A small network was shown many inputs. Here are its activations along a few directions, one row for each input.
In each table, some parts of the input vary, and every possible input appears once, in random order.
A made-up example of a description, with smaller parts first: one of 3 separate values, together with either a single point or one of 9 places along a line or (one of 4 places along a line, together with one of 5 places around a ring).
Shared parts are said once, and a part with two or three values counts as separate values.

Other details of the inputs shift rows strongly along three fixed directions, in all tables alike. That doesn't count.

A family of inputs:
R1: [  2  11  -6  15  10   6  -3 -26  11  -8 -14  -7   5 -18]
R2: [-25 -10 -18  48   1  -2  10  12 -92  -6  -5  23  31   9]
R3: [ 49  -2 -26   9  13 -23 -13 -21  49 -53 -15   8 -67  53]
R4: [-12 -13 -25  46  15  -1  10  -4 -27 -42  -9  27 -19  88]
R5: [ -9   2  -5  42  -6  -6 -12  11 -48  -2 -44 -26  -2   0]
R6: [ -3   7  22 -25  -3 -14  11  15 -15  51  12   1  22 -19]
R7: [-21  -8  13  33   3  28 -13  18 -26  26 -11 -47   3  -1]
R8: [  38  -20  -46   33  -30  -12  -17  -36   -6 -105    6   32  -43   38]
R9: [ 13  10   6 -56 -15 -12  14  -2  23  14  39  27   8 -30]
R10: [ 19 -28 -12 -12 -11  -6  -8   0 -14 -17  16   7 -14   0]
R11: [-15   6  14 -17 -24 -22 -10  10 -22   7 -28 -12  11 -27]
R12: [-25  -8 -13  56 -15  -6  15 -19 -55  -9 -10  -9  42   9]
R13: [ -4  36   1 -38 -26 -27  -3 -32  29 -34  23  61  14 -39]
R14: [  4 -19   2   6  22  -8   0  33 -32  40 -29 -33 -12  20]
R15: [-14 -20   3  10 -53  -3 -31   1 -63 -66  19  34   5   9]
R16: [ -2  -7  -3  10  38  17  28   0  58  22   4 -23  -9  53]
R17: [  0  46   2 -62  -2 -26   8 -20  65  -9   2  51  -8 -34]
R18: [ -3   5   3  35  47  13  -4  13 -38  36 -16 -28  13  -5]
R19: [  4  24  13 -32  32   6  -9  33  14  63 -19 -25 -17 -42]
R20: [-10  33  11 -61  -5   6   6 -17  74  -4  42  44  -5 -24]
R21: [-32  26  20  -3  16  23 -13  12 -12  11 -15   6   9 -27]
R22: [ -9  34  20  -2  27  -3  -7  -7  20  34 -26 -23  12 -41]
R23: [ 48 -36 -28  11   9 -16  12 -13  57 -26 -19 -33 -44  74]
R24: [-17  22   7  27  36   3   1   6 -12  42 -54 -42  10  -8]
R25: [ 16  -6 -14   4  56  -1  29  -1  39  43   2 -18 -17  39]
R26: [  6  -9 -24  15 -19  17 -19 -27 -50 -64  28  60  12 -38]
R27: [ 12 -20  -8 -10 -35 -16 -25   2 -50 -47  23  41  -1 -15]
R28: [-31 -23   6  31 -35   5 -20  24 -88 -24 -16  -3  14  20]
R29: [ -1  19  20 -47  16 -14  21  28  11  65  -5  -5   7 -16]
R30: [-33 -30  11  43 -42  18  15  10 -68   0  12 -14  52  14]
R31: [ -7 -17   6  30  16  32  -2  21   8  25 -10 -58  -7  15]
R32: [-31   4  11  15 -11  41 -12  -3 -19  -7  13   2  39 -47]
R33: [-20   9  16   5 -47 -27   4  -6 -48  -3   2  10  44 -21]
R34: [ -7  -1 -12  38  33  14  -5  12 -60   7 -24  -2   6   1]
R35: [-16  14  25 -34 -28 -10   2   4   9   5  24  26   7   1]
R36: [ -3  23   1 -36  -3 -13   0  -9   2  -9  38  57  13 -43]
R37: [ 37  -4 -28 -11  35  15  -8 -36  84 -65  13  39 -70  66]
R38: [ -7   0  14 -10 -29 -10  25  -4  12  28   2 -18  39 -25]
R39: [ -5  14  22 -56 -16  -2  14  -4  52  10  32  15  -5  -2]
R40: [ -8   2   7  18   0 -25  25  10 -23  31 -39 -30  11  34]
R41: [-25  30  31  -8  25  21 -17   7  15  33  -5  -7  10 -32]
R42: [ 16  13  10 -68 -26 -24  -8 -16  64 -12  13   8 -15 -45]
R43: [-26  21  33 -38   3  -4  16  27  19  55  -8 -13   5   6]
R44: [  5   2   4 -12 -20 -21  20 -16  17   7   0  -6  10   6]
R45: [ 13  14   8 -54 -44 -32 -24 -17  25 -43  12  38  -7 -38]
R46: [-17   8  22  22  18  16 -16  27 -11  41 -18 -49  -8   8]
R47: [-43  17  17  10 -25   5  -6  -1 -44 -15  24  36  38 -22]
R48: [  8   0  15 -37  10   3  27  16  35  74  15 -26  23 -21]
R49: [  4 -12 -22  36   6  -4  26 -22  14 -15  -6  -7  14  31]
R50: [ 31 -32 -39  36  51   5  34  -8  30   5   4 -10 -23  76]
R51: [  6   4  -9   5   5   8 -19  14   4 -30 -11   8 -44  35]
R52: [ 11  17  18 -25  32   2 -12  24  22  57  -5 -27 -16 -41]
R53: [ 11 -13  15 -37  12   6   6  25  32  59   6 -42   7 -38]
R54: [ 12 -32   5  -4  13  13   6  12  45  12  -5 -43 -26  48]
R55: [-13 -22 -10  66 -39  13 -11  -2 -72 -22 -14 -30  39 -29]
R56: [ 12   0  -4 -10  -8  10 -16   4 -12  -2  19   6  -8 -49]
R57: [ 49 -22 -34  -4  -2  10  -9 -10  28 -48  27  28 -41   5]
R58: [ 40 -35 -42  48  44  21   7 -15   6 -28  -4  -1 -25  55]
R59: [ -8  -6   4 -40 -70   2 -30 -12 -16 -76  46  58   4 -38]
R60: [ 35 -16 -30  46  47   9  14 -24  48 -11 -33 -35 -27  60]
Description of these inputs: one of 3 separate values, together with one of 4 places along a line, together with one of 5 places around a ring.
The inputs of R57 and R19 match in every part but the place on the line of 4. If R16 is changed in the same way as R57 into R19, which row does it become?
Answer: R4
The inputs of R27 and R10 match in every part but the place on the line of 4. If R52 is changed in the same way as R27 into R10, which row does it become?
Answer: R56
Start at R2 and move only the place on the line of 4, one step at a time. The first step leads to R36. Which rows follow, in order?
Answer: R25, R50
Change only the place on the line of 4 in R21. List by row number the other rows that result.
Answer: R32, R37, R41
Change only the choice among 3 separate values in R35. List by row number the other rows that result.
Answer: R6, R33
Change only the choice among 3 separate values in R38. List by row number the other rows that result.
Answer: R30, R48
